These are the activations of a small neural network, seen along a few directions. Each row is one input.
In each table, some parts of the input vary, and every possible input appears once, in random order.
A made-up example of a description, with smaller parts first: one of 8 places around a ring, together with either a single point or one of 9 places along a line or (one of 2 separate values, together with one of 6 places along a line).
Shared parts are said once, and a part with two or three values counts as separate values.
(in the rows, 128 means zero)

Other details of the inputs vary at random and push rows far along two fixed directions, the same in every table; ignore that.

Table:
row 1: [145  80 148 137 174 145 105 103 118  91 149 109 141]
row 2: [126 178 123 112 156 122 124 138  85 103  97  86 152]
row 3: [114 115 122 134 100 133 128 126 139 153 153 154 118]
row 4: [135  41 153 131 193 167  92  77 152  79 168 119 131]
row 5: [142 141 132 128 109 106 153 150 117 133 103 135 131]
row 6: [126 215 107 110  61  81 186 175 120 160  77 141 125]
row 7: [117 124 121 137  76 124 139 133 185 190 162 175  94]
row 8: [133 214 109 117  88  90 172 163 108 154  87 124 130]
row 9: [132 115 130 127 124 139 141 119 178 132 140 155 108]
row 10: [118 196 108 123 160 132  90 139  74 134 118  83 134]
row 11: [136  81 137 135  84 112 168 123 177 142 145 179 106]
row 12: [129 139 133 119 178 146 105 115 110  90 117  95 143]
row 13: [120  60 138 139 181 167  71  87 125 108 179 119 126]
row 14: [129 114 133 125 103 119 150 130 152 119 124 155 123]
row 15: [136  82 134 131 100 136 156 111 212 153 162 184  93]
row 16: [141 178 127 122 149 111 128 150  67 105  91  81 152]
row 17: [110  82 127 144  70 129 138 129 171 167 160 174 111]
row 18: [129 126 133 118 166 125 112 129  92  87  99  96 152]
row 19: [135 134 131 125 154 116 124 133  90 100  98 101 146]
row 20: [112  91 134 138 161 153  81 110 112 112 157 103 146]
row 21: [140  51 148 136 183 156  99  83 146  92 164 119 128]
row 22: [106 190 113 126 129 123 108 159  61 136  87  81 156]
row 23: [109 187 111 123 136 129 108 153  52 129  87  87 149]
row 24: [127 135 135 121 169 139 110 120 102  84 115  98 150]
row 25: [128 132 132 120 152 125 118 132 102  88  94 109 149]
row 26: [116  88 129 140  76 131 136 121 191 179 175 183  98]
row 27: [149  83 147 135 182 152 100  97 126  97 151 107 134]
row 28: [139 244  97 116  65  86 190 174 138 190  83 140 108]
row 29: [150 117 128 136  89 120 162 127 191 170 148 173  95]
row 30: [113 107 119 136  73 127 145 134 149 165 149 172 108]
Each input here is: one of 5 places along a line, together with either one of 2 separate values or one of 4 places along a line.
Q: The inputs of row 8 and row 28 match in every part but the place on the line of 5. If row 20 is changed in the same way as row 8 into row 28, which row does it become?
A: row 7
Q: Which other rows does row 2 become when the place on the line of 5 takes its other values? List them by row number.
A: row 4, row 6, row 15, row 18
Q: Which other rows does row 26 become when the choice among 2 separate values takes its other values? List them by row number.
A: row 13

Table:
row 31: [117  72 153 122 195 157  99 101 113  61 121  95 162]
row 32: [134  51 145 131 228 173  91  90 114  40 115  89 154]
row 33: [111  56 130 144 104 164 114  89 198 174 188 186  93]
row 34: [135  60 146 150 163 158  76 109 116 124 153  98 119]
row 35: [125 113 139 122 112 131 144 121 195 147 150 163 108]
row 36: [102  66 123 122  80 126 125 123 159 153 164 188 109]
row 37: [132  30 142 155  96 146 141 109 169 165 204 190  90]
row 38: [130 170 123 119 101 120 151 154 172 156 116 143 114]
row 39: [128 131 138 142 176 129  91 125  75 114 121  69 149]
row 40: [139  80 140 127 125 137 140 116 217 133 153 176  90]
row 41: [167 202 121 120 173 103 133 138  49  94  77  85 148]
row 42: [151  77 158 133 170 135 117 108 133 105 140 115 142]
row 43: [133 181 126 110 186 135 119 126  44  52  71  67 156]
row 44: [103 190 106 125 146 122  84 165  55 123  73  82 155]
row 45: [116 105 121 131 175 159  84  94 120 113 167 103 134]
row 46: [135 116 133 115 221 148  84  94 113  63 139  82 131]
row 47: [114 108 133 117 166 139  96 111  87  68 123  84 162]
row 48: [122  39 142 146  89 137 143 119 202 129 149 181 123]
row 49: [158 203 118 126  69  83 191 167 118 163 100 151 123]
row 50: [ 95 175 107 121  57  96 146 168 125 182  97 167 119]
row 51: [142  50 147 157 118 136 116 118 165 145 161 143 111]
row 52: [113 190 106 129 148 152  86 136  90 146 108  84 133]
row 53: [142 122 136 123 174 141 112 105 137  88 145 127 114]
row 54: [106 199 118 116 143 120 102 159  36  97  89  81 164]
row 55: [107 172 107 136  65  99 150 173 137 165  88 153 128]
row 56: [130 119 131 118 166 142 109 106 142 103 151 113 127]
row 57: [105  72 127 130  80 119 138 123 166 140 156 181 115]
row 58: [161  57 153 131 117 117 162 105 190 139 145 184 103]
row 59: [123 171 107 118  89 115 153 133 156 161 139 142 116]
row 60: [127 225 109 115 130 124 127 146  85 131 111  93 143]
row 61: [112 194  88 116  77 126 148 145 128 196 133 147 110]
row 62: [171  85 150 126 214 145  91 105  99  73 112  84 147]
row 63: [125 147 122 125  85 115 175 160 157 141  90 153 133]
row 64: [122 187 114 107  80  98 198 157 140 144  68 152 121]
row 65: [138  29 156 160 195 161  81  87 108  86 190 109 137]
row 66: [142 155 118 133  78  90 173 146 135 162 128 141 123]
row 67: [159 190 116 115 149  92 149 140  81 114  84 101 136]
row 68: [150 198 113 120  73  78 190 164 126 167  98 143 124]
row 69: [118 190 114 104  83 101 174 156 115 128  84 129 136]
row 70: [ 99 172 113 127  65  93 152 163 132 166  93 158 128]
row 71: [120 104 140 129 182 156  84  95 135 102 151  96 142]
row 72: [111  76 150 128 194 153  79 100  97  61 125  81 171]
row 73: [127 212 116 105 117 101 159 155 144 146  92 129 111]
row 74: [125 169 120 104 195 130 115 119  53  52  73  59 158]
row 75: [118  57 128 140 103 172 125  95 183 169 205 195  94]
row 76: [102 183 109 111  46 103 154 175 106 176 113 174 117]
row 77: [118 180 128 112 156 131 103 140  42  71  90  67 172]
row 78: [128  80 154 124 183 161  99  99  96  48 133  99 154]
row 79: [132  80 128 149  91 113 152 123 161 163 171 163 105]
row 80: [148 207 112 133  53  79 192 170 116 177 109 148 124]
row 81: [127  30 133 151  98 138 139 105 176 168 200 179  91]
row 82: [137  95 142 129 132 147 128 106 175 119 171 159 110]
row 83: [162  75 153 134 164 140 113 117 136 107 132 113 140]
row 84: [126  30 147 155  96 139 128 104 183 172 186 178  89]
row 85: [119 146 121 131 166 158  92 114  96 118 150 102 138]
row 86: [113  60 136 147 108 150 120  93 206 162 184 181  99]
row 87: [116 204 104 131 100 123 127 155 131 170 104 119 121]
row 88: [139 197 121 127  58  79 184 168 132 186  96 138 126]
row 89: [151 158 131 132 137 116 121 149  96 128  99  81 150]
row 90: [125 190 116 123 143 130 110 143 116 131 105  87 142]
Q: The inputs of row 43 and row 64 match in every part but one. If row 77 is changed in the same way as row 43 into row 64, which row does it become?
A: row 72
Q: What do these inputs look like to the network?
A: one of 3 separate values, together with one of 4 places along a line, together with one of 5 places along a line
Q: Which other rows does row 58 become when the place on the line of 5 takes its other values? List them by row number.
A: row 39, row 42, row 84, row 88
Q: Which other rows does row 39 become when the place on the line of 4 takes its other values? List them by row number.
A: row 51, row 65, row 79
Q: A walk changes only the place on the line of 5. It starts at row 44 and steps to row 55. List the rest of the walk in order.
A: row 48, row 63, row 32
Q: Which other rows does row 46 become when the choice among 3 separate values takes its other values? List them by row number.
A: row 67, row 74
Q: Which other rows does row 41 become when the choice among 3 separate values takes its other values? List them by row number.
A: row 43, row 53
